A small network was shown many inputs. Here are its activations along a few directions, one row for each input.
Each table varies a few parts of the input and shows all the possible inputs, shuffled.
Descriptions start from the smaller parts, as in this example, which fits no table here: ring(5) and (point or line(9) or (values(3) and line(6))).
Shared parts are said once, and a part with two or three values counts as separate values.
(in the rows, 128 means zero)

Other details of the inputs vary at random and push rows far along two fixed directions, the same in every table; ignore that.

Rows:
R1: [131 127 141 123 104 166 126 132 131 104 126 109 144 171 122]
R2: [131 148 169 149  98 172 162 144 109  58  94 110 110 137 158]
R3: [120 147 121 110 128 116 137 113 145 140 127 117 113 146 131]
R4: [120 145 147  99  72 176 143 118 132  77 104 101 135 207 143]
R5: [137 146 121  94 127  91 105  72 127 140 130 150 133 100 107]
R6: [113 126 118 176 147 172 124 200 159 154 139  96 148 144 124]
R7: [134 147 153 142 120 128 147 117 104  88 100 139 101  91 144]
R8: [124 140 116 106 129  92 118  96 126 144 126 147 127 107 124]
R9: [144 139 143 137 173 113 155 111 128 128 120 112  92  74 111]
R10: [119 131 107 124 139  87 127 117 127 151 138 149 120 102 131]
R11: [121 159 121 113 110 118 113 112 138 132 117 134 133 126 134]
R12: [139 119 140 120 105 138 110 122 117 113 130 142 144 135 126]
R13: [133 152 172 134  98 188 174 130 120  50  90  86 106 163 142]
R14: [115  82 112 192 152 131 125 214 120 153 151 138 138 112 155]
R15: [156 106 138  80 113 104 114  63  96 110 133 158 133 123 113]
R16: [124 109 102 149 181  97 125 154 145 183 151 128 120  96 121]
R17: [153  94 131 100 137 120 125  92 111 125 142 134 134 131 101]
R18: [124  92 119 191 147 140 109 204 121 153 153 135 152 108 135]
R19: [141  86 124 112 142 111 142 109 109 127 149 136 124 135 113]
R20: [127 137 126 120 104 119 108 117 117 125 120 152 133 124 138]
R21: [ 99 177 137 202 126 170 156 208 146 107  95  94 110 109 169]
R22: [119 154 119 134 122 122 105 137 146 145 126 134 140 112 127]
R23: [129 122 124 104 114  90 124  90 105 124 130 167 118 117 136]
R24: [114  98 105 180 156 102 111 186 116 172 147 156 137  83 141]
R25: [152 100 136  99 132 126 118  97 119 123 143 135 139 130  95]
R26: [138 124 128  80 110  83 117  62 105 117 123 171 118 115 130]
R27: [133  73 115 156 157  99 130 154 101 150 161 158 130  99 131]
R28: [127  64 107 177 179 122 133 193 122 164 164 129 135 108 125]
R29: [150  99 136  85 118  97 122  68  95 113 135 160 130 122 117]
R30: [114 170 141 122  67 158 106 135 137 100 101 135 141 161 153]
R31: [151 115 127  74 143 111 127  58 123 133 136 129 128 131  90]
R32: [132 116 107 144 177 101 114 144 142 185 151 126 128  92 108]
R33: [109 188 138  99  82 160 135 115 160 108  95  92 123 193 149]
R34: [112 149 132 116 105 169 144 134 148 112 112  93 134 187 135]
R35: [123 138 113 105 130  89 122  96 129 141 127 149 121 109 131]
R36: [124 133 125 141 115 121 103 138 122 134 129 149 140 113 133]
R37: [ 95 124 111 186 141 172 151 220 156 146 137  89 134 166 152]
R38: [157 116 149 112 173 118 166  78 112 108 124 116  98  86  94]
R39: [130 151 126 116 134 127 111 121 154 150 129 117 131 128 112]
R40: [111 141 123 160 127 180 129 182 159 135 127  89 147 166 130]
R41: [113 161 137  94  86 172 150 111 153  89 101  93 126 207 146]
R42: [136 134 119 119 154 108 111 113 145 163 142 123 130 108 102]
Each input here is: ring(6) and (point or line(6)).
Changing only the ring(6) part turns R30 into R12. The same change can be made to R24. Which row results?
> R29
List by row number the other rows that have the ring(6) part in common with R21.
> R5, R8, R10, R11, R22, R35
Start at R25 and move only the line(6) part, one step at a time. The first step leads to R1. Which rows follow, in order?
> R17, R4, R28, R19
Start at R9 and move only the ring(6) part, one step at a time. The first step leads to R21. Which rows follow, in order?
> R7, R2, R13, R38

Rows:
R43: [155 124 139 155 174 114 109 153 142 168 147 114 114  83 108]
R44: [101 151 112 149 105 155  98 177 156 149 122 125 156 153 146]
R45: [110 151 136 171 110 160 129 178 131 107 107 123 133 121 155]
R46: [118 102  98 145 154  99 103 160 142 182 155 147 140 114 129]
R47: [165  89 147 158 165 127 108 161 121 150 155 123 123  97 109]
R48: [119 115 136 158 126 168 145 180 136 113 126 105 127 160 147]
R49: [118 175 132  63  61 143 109  72 143 103  97 127 140 195 144]
R50: [126 180 150  72  84 147 152  69 146  82  96 104 107 183 135]
R51: [169  92 138  73 145  92 127  36  93 112 146 157 129  97  74]
R52: [120 122 129 167 138 131 134 172 120 131 118 131 117 104 154]
R53: [126 102 122 170 158 103 138 163 112 144 147 148 114  87 136]
R54: [117 131 119 159 154 131 147 163 145 147 139 110 117 125 129]
R55: [118 172 134  62  60 137 112  75 145 103 100 124 136 197 145]
R56: [127 184 152  66  81 150 147  63 144  77  85  98 111 182 135]
R57: [121 116 136 157 126 171 142 180 131 116 119 101 129 156 147]
R58: [135 101 104 104 145  75 106  97 124 170 161 163 134 114 108]
R59: [110 142 132 168 109 149 141 180 126 111 114 118 122 136 164]
R60: [169  85 139  66 153  92 131  34  91 117 137 152 121 100  86]
R61: [136 152 157  72  72 166 146  69 120  60  98 110 129 192 133]
R62: [101 144 111 144 107 148 106 178 154 152 121 119 144 165 157]
R63: [154  79 128 126 171 108 123 107 105 139 151 146 136  81  88]
R64: [110 150 135 173 108 159 131 179 129 108 111 125 134 122 154]
R65: [109 153 125 158 134 163 140 171 151 131 110  94 127 140 144]
R66: [118 142 121 163 153 147 128 166 148 147 123 110 130 106 122]
R67: [109 149 133 174 106 158 132 179 128 107 114 124 134 124 152]
R68: [109 124  99 150 127 125 105 168 142 164 145 132 153 138 137]
R69: [170  83 134  68 151  84 134  32  88 116 148 156 124 101  80]
R70: [127 176 158  80  63 148 140  69 118  57  80 125 117 167 153]
R71: [116 176 134  61  52 137 115  70 140  97 104 124 137 206 143]
R72: [116 131 119 162 156 136 141 172 145 151 131 104 123 118 133]
R73: [156  75 131 110 168 102 136  97 106 136 148 146 115 101 103]
R74: [128 186 162  82  57 157 132  70 120  55  75 130 119 161 147]
R75: [128 105 120 167 158 108 131 157 108 143 139 146 125  76 134]
R76: [117 119 132 164 121 170 144 177 126 112 129 103 140 158 140]
R77: [115 131 118 165 154 135 143 172 141 150 135 104 123 121 130]
R78: [128 174 160  78  63 145 142  72 119  59  80 123 110 169 156]
R79: [145 102 130 121 153  82 136  98 102 132 140 163 108  79 122]
R80: [144 101 127 122 151  81 136  99 101 131 143 162 108  81 120]
R81: [128 177 158  79  63 150 139  69 116  59  77 126 115 166 154]
R82: [168  84 139  69 148  84 138  37  89 116 147 151 117 109  85]
R83: [137 146 158  75  76 160 148  77 121  67 100 109 123 191 135]
R84: [108 152 124 157 128 156 146 173 151 130 119  92 123 148 143]
R85: [119 122 128 168 135 128 137 172 119 129 125 131 120 106 152]
R86: [119 116 135 159 123 167 148 180 135 114 130 106 128 161 147]
R87: [127 170 158  84  68 142 145  78 123  63  87 129 106 168 156]
R88: [153  71 125 122 169  97 139 108 105 139 161 146 120 101  99]
R89: [108 121 103 151 133 126 105 178 150 170 140 135 139 140 147]
R90: [158 111 135  78 137  71 131  36  86 111 133 168 113  81 103]
R91: [107 141 134 177 115 158 141 195 135 115 108 119 115 136 173]
R92: [145 120 122 112 171  96 125  87 126 149 138 137 124  74  87]
R93: [118 119 134 159 124 174 140 177 131 112 121 101 139 154 143]
R94: [128 114 112 154 178 113 136 148 133 163 144 121 126  87 112]
R95: [143 106 127 139 155  90 124 108  97 136 143 164 125  62 106]
R96: [ 99 146 108 148 104 149 108 176 152 148 128 119 154 164 153]
R97: [ 98 152 111 153  99 153 103 176 152 145 131 124 159 159 142]
R98: [135  98 101 108 153  76 101 107 124 179 157 159 139 103 110]
R99: [126 179 150  72  87 148 150  69 148  81  92 103 106 181 136]
R100: [100 141 108 148 104 143 114 179 155 148 135 123 143 170 154]
R101: [163 116 132  57 164  71 133  22 112 137 129 145 102  87  85]
R102: [152 106 113  53 135  58 104  32 116 155 152 175 127 112  96]
R103: [145 114 122 146 147 104  75 160 143 187 159 141 138 104 120]
R104: [134 153 159 171 107 156 112 185 135 115 115 113 116 126 159]
R105: [170  89 139  74 149  88 127  33  89 116 149 161 128  93  70]
R106: [135 146 157  79  75 158 153  78 122  65 108 114 117 197 133]
R107: [142 116 118 126 175  94 129  99 122 156 150 138 126  72  84]
R108: [115 132 114 166 154 138 140 170 142 147 134 105 129 117 128]
R109: [114 133 116 168 154 139 141 170 140 148 135 105 129 118 127]
R110: [118 111  97 151 150 108  93 161 138 182 156 150 157 101 117]
R111: [118 140 118 163 149 141 132 163 145 144 134 111 134 109 117]
R112: [155 110 137  86 138  72 135  50  88 116 134 164 107  86 108]
R113: [116 105  95 152 151 102 103 159 131 181 159 145 152 112 122]
R114: [145 121 121 113 169  95 127  87 124 150 142 139 125  75  87]
R115: [108 144 132 172 109 153 141 177 123 109 115 119 128 134 160]
R116: [129 111 116 151 181 111 138 149 139 165 141 124 111  92 118]
R117: [130 104 130 163 146 158 127 170 125 130 132 120 140 118 121]
R118: [ 99 143 108 150 102 146 111 182 152 149 130 117 148 170 155]
R119: [119 104  96 144 154 103  98 154 135 181 152 145 150 107 124]
R120: [108 153 125 158 133 161 141 171 153 129 113  92 129 141 143]
R121: [153  73 125 123 168  99 137 111 102 141 156 141 125  98  99]
R122: [119 116 136 158 125 169 142 180 132 114 122 100 132 157 146]
R123: [107 130 101 158 125 132  98 178 146 165 146 135 159 130 131]
R124: [117 185 136  60  51 147 102  67 147  94  97 130 147 192 135]
R125: [139 103 113 133 182  89 139 119 128 163 155 134 111  85 102]
R126: [120 125 136 164 119 177 135 178 133 110 125 108 145 147 134]
Changing only one part turns R43 into R104. The same change can be made to R109. Which row results?
> R115
Changing only one part turns R120 into R70. The same change can be made to R84. Which row results?
> R59
Changing only one part turns R88 into R125. The same change can be made to R105. Which row results?
> R107
What is each input in this table made of?
> values(4) and (point or (line(4) and line(5)))
Change only the line(4) part in R115. List by row number the other rows that result.
> R53, R95, R112
Change only the values(4) part in R68. List by row number the other rows that result.
> R69, R90, R108

Rows:
R127: [131 147 139  87  86 131 125  80 121  96 115 138 131 158 129]
R128: [147 130 135  90 136 116 126  77 131 127 131 126 123 126 100]
R129: [105 169 124 135  93 146 119 151 149 125 109 115 133 160 157]
R130: [126  94 105 165 163  89 107 166 119 178 158 160 134  79 128]
R131: [149  92 124 120 164 102 119 109 115 151 148 144 129  94 100]
R132: [145  93 136 195 194  97 150 162  90 135 136 151  99  16 125]
R133: [102 158 116 156 118 142 119 176 157 147 122 116 132 141 152]
R134: [118 135 139 139 107 166 148 154 133  98 114 105 127 166 149]
R135: [123 147 132 103 100 139 125 104 131 111 113 128 133 154 132]
R136: [120 143 133 142 117 160 129 157 143 124 121 101 135 154 135]
R137: [118 130 134 145 122 161 147 158 134 112 117 105 125 155 142]
R138: [126 155 134  83  82 120 116  81 127 103 109 143 129 154 141]
R139: [127  99 117 169 174 128 142 173 128 155 147 113 125 104 121]
R140: [ 99 141 113 186 130 161 126 210 151 149 129 104 144 140 149]
R141: [122 159 130 101 106 137 128 101 144 117 115 119 129 153 125]
R142: [141  70 111 165 187 101 116 164 116 174 166 145 138  73 106]
R143: [120 126 137 148 115 159 146 160 128 107 123 111 125 156 145]
R144: [160 101 130  79 169  83 141  49 113 135 145 141 109  94  83]
R145: [108 148 128 140  95 160 126 157 139 112 115 117 142 162 151]
R146: [161 112 143  68 122  98 122  44 103 111 134 152 123 122  97]
R147: [139 138 129  70 109  92 112  54 118 123 120 157 123 125 120]
What is each input in this table made of?
> point or (line(4) and line(5))
Change only the line(5) part in R141. List by row number the other rows that result.
> R127, R135, R140, R145
Start at R139 and move only the line(4) part, one step at a time. The first step leads to R136. Which rows follow, in order?
> R140, R129

Rows:
R148: [108 162 115 104  99 128 110 116 152 135 117 128 130 159 141]
R149: [127 142 136 122 110 113 138 115 120 111 120 131 115 128 142]
R150: [118 165 136 115  98 132 142 107 134  97 106 126 113 139 140]
R151: [126 139 132 108 102 127 136  97 108  97 111 142 126 134 142]
R152: [162  83 125 132 179  86 112 106 104 164 150 154 123  64  93]
R153: [138 125 144 115 116 137 126 112 123 110 123 136 121 139 130]
R154: [124 119 133 120 117 136 137 123 118 114 112 131 126 141 135]
R155: [126 142 127 108 122 131 142 105 138 119 125 116 121 148 114]
R156: [130 147 139 100 115 136 135  90 134 113 123 117 134 145 108]
R157: [129 159 145 117  89 139 125 112 120  95 109 127 126 133 134]
R158: [135 130 133 107 120 125 137 108 131 116 123 115 121 149 137]
R159: [120 119 127 187 141 156 120 207 134 148 128 112 132 117 138]
R160: [121 134 129 108 104 148 140 108 123 103 120 120 135 169 130]
R161: [130 150 140 108 103 116 139  94 118 102 117 133 112 137 145]
R162: [129 161 141 111 108 130 131  94 123 104 108 132 125 121 134]
R163: [117 126 121 186 138 170 120 215 142 143 132  99 143 132 146]
R164: [128 151 139 105 113 151 132 106 140 108 111 110 133 147 131]
R165: [124 153 135 117 116 153 135 115 138 117 121 110 136 152 123]
R166: [105 121 115 195 160 150 138 220 147 158 131 110 121 115 145]
R167: [156  99 121 132 169  79 111 104  96 155 152 163 124  52 100]
R168: [127 131 132 120 122 126 141 122 131 123 134 114 124 154 126]
R169: [119 132 130 109 104 144 141 113 124 104 120 120 136 166 125]
R170: [127 142 145 114 106 137 142 122 128 110 111 116 112 157 144]
R171: [124 142 123  98  94 122 100 108 138 129 130 148 139 153 134]
R172: [151  88 122 121 163  98 123 104 113 150 165 152 130  97  93]
R173: [ 93 132 101 190 127 137 111 225 160 175 139 116 144 145 167]
R174: [102 111 117 194 140 165 135 217 132 142 123 114 135 136 160]
R175: [134 147 138 113 102 152 125 112 129 110 121 111 134 159 119]
R176: [130 141 134 112 128 132 139 107 132 119 113 126 110 136 130]
R177: [113 166 122 104  96 132 102 110 150 133 110 128 145 156 138]
R178: [154  84 126 113 163  94 120 104 115 143 156 153 129  89  99]
R179: [111 112 120 199 157 145 135 221 138 158 137 110 123 124 158]
R180: [127 150 139 108 110 149 133 113 142 107 107 108 134 148 129]
R181: [154  90 122 122 168  95 113 113 113 154 152 139 131  79  93]
R182: [122 144 128 122 120 142 140 131 148 114 113 109 122 150 133]
R183: [151  89 123 131 165  76 120 110 101 148 159 173 123  57 104]
R184: [120 125 129 114 109 146 137 125 127 104 113 118 135 156 137]
R185: [129 120 126 110 118 139 136 114 122 111 117 124 134 148 136]
R186: [141 103 113 132 180  71 127 101 109 156 150 160 110  56 106]
R187: [150  93 120 128 166  96 116 111 112 157 159 139 134  88  83]
R188: [127 140 139 105 106 135 140 114 137 104 117 109 121 163 141]
R189: [139 122 136 111 118 137 125 111 131 109 129 128 130 143 127]
R190: [112 106 126 197 149 156 126 226 137 149 141 122 132 118 146]
R191: [113 141 131 128 100 139 138 131 115  99 112 133 129 138 148]
R192: [ 92 115  92 188 134 140 109 221 145 178 141 132 156 132 157]
R193: [146  99 104 117 160  69  85 106 118 184 155 167 142  78  96]
R194: [128 138 136 134 111 135 126 132 119 107 128 142 125 123 143]
R195: [124 152 137 128 118 127 131 117 126 114 114 131 128 111 131]
R196: [127 138 122 120 132 134 142 118 137 130 130 118 122 142 118]
R197: [129 142 144 114 123 138 132 110 132 118 111 122 125 129 124]
R198: [148 101 115 110 174  89 129  91 123 150 143 141 117  90 102]
R199: [134 136 134 105 115 126 141  96 128 116 129 117 122 160 126]
R200: [111 125 124 194 158 158 128 208 144 155 127 109 134 112 145]
R201: [151  89 126 112 158  93 123  95 114 143 163 153 130 100  87]
What is each input in this table made of?
> ring(6) and (point or (values(2) and line(4)))
Changing only the ring(6) part turns R190 into R154. The same change can be made to R183. Which row results?
> R191
Changing only the ring(6) part turns R179 into R153. The same change can be made to R188. Which row results?
> R178
Change only the values(2) part in R195. List by row number the other rows that result.
> R162
Change only the values(2) part in R170. List by row number the other rows that result.
> R179
List by row number the other rows that have the ring(6) part in common with R196.
> R148, R150, R155, R166, R176, R182, R186, R198
